Each row below holds a small network's activations on one input, seen along a few directions.
In each table, some parts of the input vary, and every possible input appears once, in random order.
A made-up example of a description, with smaller parts first: one of 6 places along a line, together with either a single point or one of 9 places around a ring or (one of 2 separate values, together with one of 5 places around a ring).
Shared parts are said once, and a part with two or three values counts as separate values.
In the rows, 128 means zero.

Other details of the inputs vary at random and push rows far along two fixed directions, the same in every table; ignore that.
To show where, the next rows are all for the same input, with only those details redrawn:
[132 126  96 101 178  87 124 107  78 124  83 196 163 137]
[163 119  71 126 140  74 137 108 115  84  57 173 160 126]
[103 131 152  90 195 123 113 114  61 176 149 180 144 142]
[169 113 125 155  95 120 139 127 156 107 131  91 121 110]
[162 119  68 126 140  74 137 109 114  86  56 173 159 124]
[169 114 124 156  94 119 140 127 157 106 132  90 119 110]
[110 125 207 120 149 169 116 132 103 196 223  98 105 127]
[140 119 150 131 131 133 127 126 120 146 158 114 121 121]

A family of inputs:
R1: [114 153  82  79 174 109  94 125  87 114  67 185 152 147]
R2: [148 115 102 155  82 143 141 112 152 105 136  95 138 112]
R3: [ 68 134 156  93 209 129 123 146  88 177 148 179 135 154]
R4: [ 98 127 163  93 140 149 128 147 136 152 164 105 121 125]
R5: [112 126  81 128 169 111 131 104  79 125  91 204 177 138]
R6: [ 74 157 235 105 116 200  99 131 109 209 201 112  70 149]
R7: [126 127 156 136  58 128 167 128 189 111 111 103  97 118]
R8: [133 118 148 155 134 145 133 128 124 148 165 119 125 130]
R9: [111 144 119 128 114 161 102 137 133 129 144 102 117 134]
R10: [109 152 154 138 150 154  98 153 125 154 162 113 104 147]
R11: [ 67 159 131 102 197 153  91 135  65 168 146 185 134 157]
R12: [165 113 114 143  85 137 140 121 153 106 130  91 132 107]
R13: [155 140 118 146 100 124 109 153 166 103 117  78  98 123]
R14: [141 119 133 137 104 109 145 156 180 104 123  78 110 115]
R15: [121 120 111 140  88 136 148 140 179  99 130  81 126 114]
R16: [119 122 117 163  98 132 151 150 180 101 132  92 125 113]
R17: [170 113 125 156  93 119 140 128 155 107 131  89 120 111]
R18: [150 122  89 124  93  89 154  83 119  92  41 203 154 135]
Question: What do these inputs look like to the network?
Answer: one of 3 separate values, together with either a single point or one of 5 places around a ring
Question: The inputs of R1 and R4 match in every part but the choice among 3 separate values. If R10 is changed in the same way as R1 into R4, which row does it become?
Answer: R3
Question: Which other rows does R12 become when the place on the ring of 5 takes its other values? List them by row number.
Answer: R2, R5, R8, R17
Question: Which other rows does R14 become when the choice among 3 separate values takes its other values? List them by row number.
Answer: R13, R17

A family of inputs:
R19: [118 124 110 140 102 122 152 125 147 106  96 153 135 132]
R20: [139 132  84 126 111 122 130 119 136  96 101 125 148 115]
R21: [104 112 196 104 181 157 130 147 101 197 222 103 121 125]
R22: [133 140 112 108 100 121 121 124 144 101  75 136 120 131]
R23: [168 119  91 124 122 113 115 122 123 102 101 119 141 120]
R24: [ 58 169 114  88 208 132  85 159  96 153 104 182 123 167]
R25: [ 89 129 147 100 192 110 134 112  70 166 123 203 145 149]
R26: [ 84 144 188 122 136 187 114 118  94 194 206 124 111 143]
R27: [163 124 111 121 123  92 134 126 138 100  98 124 130 115]
R28: [ 92 125 139  78 207 104 132 126  73 161 129 186 151 132]
R29: [100 146 138  93 171 129 100 100  56 166 116 200 136 155]
R30: [130 113  90 130 120 106 147 128 146  97 106 128 151 110]
R31: [142 104  83 130 134 107 144 130 138  99 114 127 161 115]
R32: [128 136  90 122 103 123 132 117 143  96  93 126 141 126]
R33: [149 109 173 174  93 146 151 137 163 140 185  69 101 105]
R34: [116 141 100 113 100 131 134 125 149 100  82 136 135 132]
R35: [ 67 164 108  95 217 124  81 156  83 149 118 176 130 164]
R36: [127 118 103 149 109 115 150 116 139 104 105 146 141 128]
R37: [149 140  66 157 159 110  99 167 142  80 100 110 142 131]
R38: [145 102 150 175  99 160 141 131 158 138 197  72 120 112]
R39: [169 120  98 147 121 119 115 109 111 114 105 135 141 126]
R40: [ 96 143 216 109 141 162 117 133 102 198 186 139  97 147]
R41: [131 112 178 145  88 143 156 149 183 133 177  50  93 109]
R42: [138 131 186 130  76 147 136 148 185 134 159  63  82 119]
R43: [107 119 166 139  71 163 151 151 191 132 166  63 102 115]
R44: [149 118 140 150  91 170 126 139 159 132 191  47 119 109]
R45: [104 131 177 129 158 186 107 118  84 195 217 118 130 137]
R46: [ 98 142 149  66 190 103 114 116  73 160 118 188 136 149]
R47: [126 138 164 160  60 184 137 134 169 138 169  77  94 125]
R48: [156 128 123 141 110 100 135 114 132 113  97 142 124 132]
R49: [130 122 127 139 113 108 156 128 147 111  89 151 126 131]
R50: [137 148  69 153 146 109 102 165 151  81  94 112 127 127]
R51: [155 129  98 120 112 112 117 119 127  97  93 125 131 116]
R52: [160 104 105 152 142 101 148 119 127 111 113 140 146 120]
R53: [136 115  98 153 118 114 146 115 134 104 112 145 149 117]
R54: [140 136 175 153  61 172 123 134 161 141 160  79  81 126]
R55: [ 94 145 123 104 181 139 109 100  57 163 131 198 159 144]
R56: [175 114 102 123 135  92 131 128 131 104 105 121 140 119]
R57: [114 132 207 120 155 156 112 126  87 201 208 126 106 133]
R58: [159 129 105 145 108 119 118 108 117 110  98 139 132 122]
R59: [143 133 105 115 105 114 119 117 133  98  86 127 124 128]
R60: [176 114 110 147 132 100 129 115 120 116 110 137 139 126]
R61: [118 117  97 124 112 107 150 127 151  97  98 129 144 123]
R62: [122 123 121 115 118 100 155 137 160 104  80 136 129 124]
Question: The inputs of R46 and R27 match in every part but one. If R25 is changed in the same way as R46 into R27, which row does it become?
Answer: R33
Question: What do these inputs look like to the network?
Answer: one of 4 places along a line, together with either a single point or (one of 2 separate values, together with one of 5 places around a ring)
Question: List by row number the other rows that have the place on the line of 4 in common with R34.
Answer: R19, R22, R24, R40, R42, R43, R47, R49, R54, R62
Question: Which other rows does R32 become when the place on the line of 4 takes its other values? List them by row number.
Answer: R20, R34, R44

A family of inputs:
R63: [122 115 177 153 128 175 128 149 139 169 224  65 114 118]
R64: [126 140 127 133 110 125 124 150 162 110 107 112 106 135]
R65: [129 140  45 109 129  88 129 127 140  65  24 170 155 135]
R66: [ 76 150 122  83 166 134 108 133  98 143 116 162 136 144]
R67: [154 115 142 139 101 115 148 117 142 122 118 125 122 123]
R68: [118 131 159 164  64 171 137 161 202 121 178  36  87 114]
R69: [146 112 129 129  96 127 148 111 140 120 123 120 133 117]
R70: [123 120 198 128 116 150 138 121 124 173 186 107 101 126]
R71: [135 122 186 149 129 160 116 148 135 168 217  62  95 119]
R72: [147 140  90 135  84 114 128 144 176  76  79  97 116 119]
R73: [128 139 158 151  84 148 124 157 185 122 151  60  81 123]
R74: [164 113 181 154  57 159 147 129 177 135 178  48  93 106]
R75: [112 127 124 118 190 114 118 128  84 149 138 166 148 134]
R76: [181 117  85 151 107 104 128 133 155  80  98  99 136 112]
R77: [104 119 141 102 158 125 143 105  88 158 131 184 152 138]
R78: [128 142 122 120 107 133 120 147 159 110 108 106 111 130]
R79: [147 114  45 118 134  61 160  88 110  72  22 214 184 127]
R80: [141 130  77 155  80 112 146 144 193  63  71 105 128 121]
R81: [189 129  51 177  96 108 116 112 137  68  73 130 146 122]
R82: [ 91 135 165  87 224 134  98 130  51 197 174 178 138 151]
R83: [148 131  85 160  82 103 144 149 196  63  64 108 117 121]
R84: [106 124 138  89 154 124 132 100  82 154 128 175 149 132]
R85: [153 124 101 127 142 109 118 127 118 111 118 123 141 120]
R86: [143 122 122 109 123 106 138 104 112 120  99 154 140 125]
R87: [155 114  57 123 138  55 161  93 113  73  13 219 173 132]
R88: [153 132 113 145  98 129 127  91 108 120  99 160 135 133]
R89: [119 120 121 130 163 129 124 129 105 141 155 134 148 126]
R90: [ 82 134 151  80 215 145  97 123  48 190 179 169 151 142]
R91: [ 74 128 188  85 191 138 128 109  56 203 171 195 136 144]
R92: [ 77 135 142  69 235 138  96 119  33 192 162 196 162 151]
R93: [129 116 185 157 132 167 126 152 139 169 219  68 103 120]
R94: [ 89 145 141 115 147 132 120 145 129 138 126 142 116 139]
R95: [137 150 160 180  45 193 109 149 189 126 173  37  73 124]
Question: The inputs of R78 and R74 match in every part but one. If R80 is changed in the same way as R78 into R74, which row does it become?
Answer: R77
Question: What do these inputs look like to the network?
Answer: one of 3 separate values, together with either a single point or (one of 2 separate values, together with one of 5 places around a ring)
Question: List by row number the other rows that have the choice among 3 separate values in common with R63.
Answer: R71, R75, R76, R81, R82, R85, R89, R90, R92, R93
